X = 139  149  126  139  122  123  112  105  141  137  123
The entry just right of 112: 105
The entry just left of the centre entry: 122

grid =
[[125 133 124 114 130 125 142 109 132]
 [125 135 129 135 134 133 144 115 142]
 [136 149 145 114 108 106 137 147 108]
 [147 145 108 147 131 113 109 106 148]
 [126 142 121 136 145 140 114 144 132]
 [128 149 123 129 147 122 146 113 109]
 [139 116 121 114 138 116 129 110 115]
 [122 126 136 126 132 139 136 140 122]
 [118 130 119 134 139 142 126 133 132]
 [123 139 118 141 146 146 129 142 118]
 [134 121 129 139 134 139 124 129 128]
 [107 149 107 112 148 112 105 149 115]
 [108 148 149 128 107 113 116 150 107]]
Rows and columns are numbered from 0.
The entry in the bottom-right corner -> 107
The bottom-left entry -> 108
Which number is the entry at row 1, column 0? 125
Which number is the top entry of the column that holds the largest entry? 109
Which number is the top-right entry? 132
The entry in row 0 and column 0: 125
Which number is the maximum? 150
Which number is the entry at row 0, column 1? 133
Which number is the entry directly above 119? 136
Which number is the entry in row 0 and column 2? 124
Which number is the entry directly above the smallest entry? 124
The entry at the centre: 138
Which number is the entry in row 2 and column 1? 149
Which number is the entry at row 2, column 0? 136
Which number is the entry directly below the centre entry? 132
Which number is the entry in row 1 and column 1? 135
The entry just left of the smallest entry -> 112
Which number is the entry just right of the smallest entry? 149
The entry just left of 131: 147
The minimum -> 105
The entry directly below 137: 109

[[115 135 142 116 130 139 141 149 137]
 [116 150 143 133 108 136 141 112 128]
 [150 150 141 115 124 135 144 132 117]]
Rows and columns are numbered from 0.
The entry just left of the smallest entry -> 133
Find the entry in row 2 and column 1.
150
The entry in row 0 and column 1 -> 135
The entry at row 0, column 2 -> 142
Find the top-right entry.
137
Find the entry directly above 108.
130
The entry directly below the centre entry -> 124
Find the entry just right of 144.
132
Find the entry just right of 130.
139
The entry directly below 142 -> 143

Read these off the table that follows.
1) The third entry from the end, reading row by row?
2) The largest entry in the last column?
3) The largest entry?
4) The first entry on the diagonal from the top-right corner?
5) The 4th entry from the end, reading row by row?
6) The fourth entry, reading row by row?
7) The entry in the bottom-left corner?
8) The entry just right of the largest entry?
[[109 147 129 129 131 147 131 132 131 128 128 136]
 [109 141 129 128 130 143 131 139 140 129 128 132]
 [109 152 128 131 130 145 130 129 129 128 128 136]
 [109 146 129 129 130 145 131 134 135 129 128 133]
 [109 148 126 129 130 145 131 133 135 129 128 133]
 [109 147 128 130 131 148 130 131 130 128 128 137]
 [109 151 128 131 131 145 131 130 130 128 128 136]]
1) 128
2) 137
3) 152
4) 136
5) 130
6) 129
7) 109
8) 128

Questions about the matrix below. Counting starts at 0.
1) Which number is the entry at row 0, column 2?
2) Which number is the bottom-right entry?
3) Which number is the entry at row 0, column 0?
4) Which number is the entry in the bottom-left corner?
5) Which number is the entry in row 1 and column 0?
6) Which number is the entry at row 0, column 1?
7) Which number is the entry just right of the largest entry?
8) Which number is the entry in row 2 and column 2?
[[127 126 123 126 116 125 111 119 124 125 128 130 136 122 129 128]
 [120 121 137 125 125 122 128 122 135 125 136 140 119 117 117 138]
 [114 141 134 131 121 131 119 122 132 136 134 132 114 140 137 133]
 [126 118 126 134 136 133 145 130 137 123 125 126 130 119 138 118]
 [138 118 120 123 131 119 137 122 116 110 117 112 136 110 124 126]
 [137 120 130 130 123 115 113 119 122 121 125 130 140 120 133 126]
 [119 116 134 137 130 117 125 119 129 128 128 127 114 114 136 135]
 [138 136 122 124 115 130 103 125 119 141 121 126 120 139 125 126]]
1) 123
2) 126
3) 127
4) 138
5) 120
6) 126
7) 130
8) 134

m =
[[117 130 101 107 134 134 127 124 132]
 [152 125 139 137 125 136 134 137 123]
 [131 123 125 136 133 129 142 137 129]
 [141 117 116 109 120 152 135 134 111]
 [144 129 113 141 136 134 148 125 131]
 [131 120 130 123 119 136 132 125 127]]
Indices start at 0.
Which number is the entry in row 1 and column 0? 152
Which number is the entry at row 0, column 2? 101
The bottom-right entry is 127
Which number is the entry at row 0, column 1? 130
Which number is the entry at row 0, column 0? 117
Which number is the entry in row 2 and column 0? 131
The entry directly below the smallest entry -> 139
Which number is the bottom-left entry? 131
The entry just left of 109 is 116
Which number is the top-right entry? 132
Which number is the entry directly below 133? 120
Which number is the entry at row 2, column 2? 125
Which number is the entry just right of 113? 141

A =
147  127  128  111  128  108  152  117  134  127  128  130
153  141  128  126  128  108  141  133  129  126  126  124
151  104  128  101  125  107  139  137  132  127  139  128
128  117  124  129  137  147  128  129  128  136  130  128
Rows and columns are numbered from 0.
Read off the entry at row 1, column 0.
A: 153
The entry directly above the smallest entry: 126
Read off the bottom-right entry.
A: 128
The entry at row 0, column 2 is 128
Read off the entry at row 0, column 1.
A: 127
Read off the entry in the top-left corner.
A: 147
Read off the bottom-left entry.
A: 128
The entry in row 2 and column 1: 104
Read off the entry in the top-right corner.
A: 130
The entry in row 2 and column 2: 128
The entry at row 2, column 0 is 151
Read off the entry directly below the smallest entry.
A: 129
Read off the entry directly below 125.
A: 137
Read off the entry just right of 134.
A: 127

array([[129, 142, 127, 114, 129, 124, 117, 129],
       [129, 115, 130, 114, 142, 124, 117, 137],
       [130, 142, 127, 101, 112, 125, 117, 127],
       [129, 142, 133, 114, 117, 125, 117, 135],
       [129, 142, 127, 103, 109, 120, 117, 122]])
Give the top-right entry.
A: 129
The last entry, reading row by row: 122
Give the 5th entry from the end, reading row by row.
A: 103
The largest entry in the last row -> 142
The third entry on the diagonal from the top-right corner is 125
The entry directly above 103 is 114
The first entry in reading order is 129
Give the second entry on the diagonal from the top-right corner.
A: 117
The entry just right of 109: 120
The entry in the bottom-left corner is 129
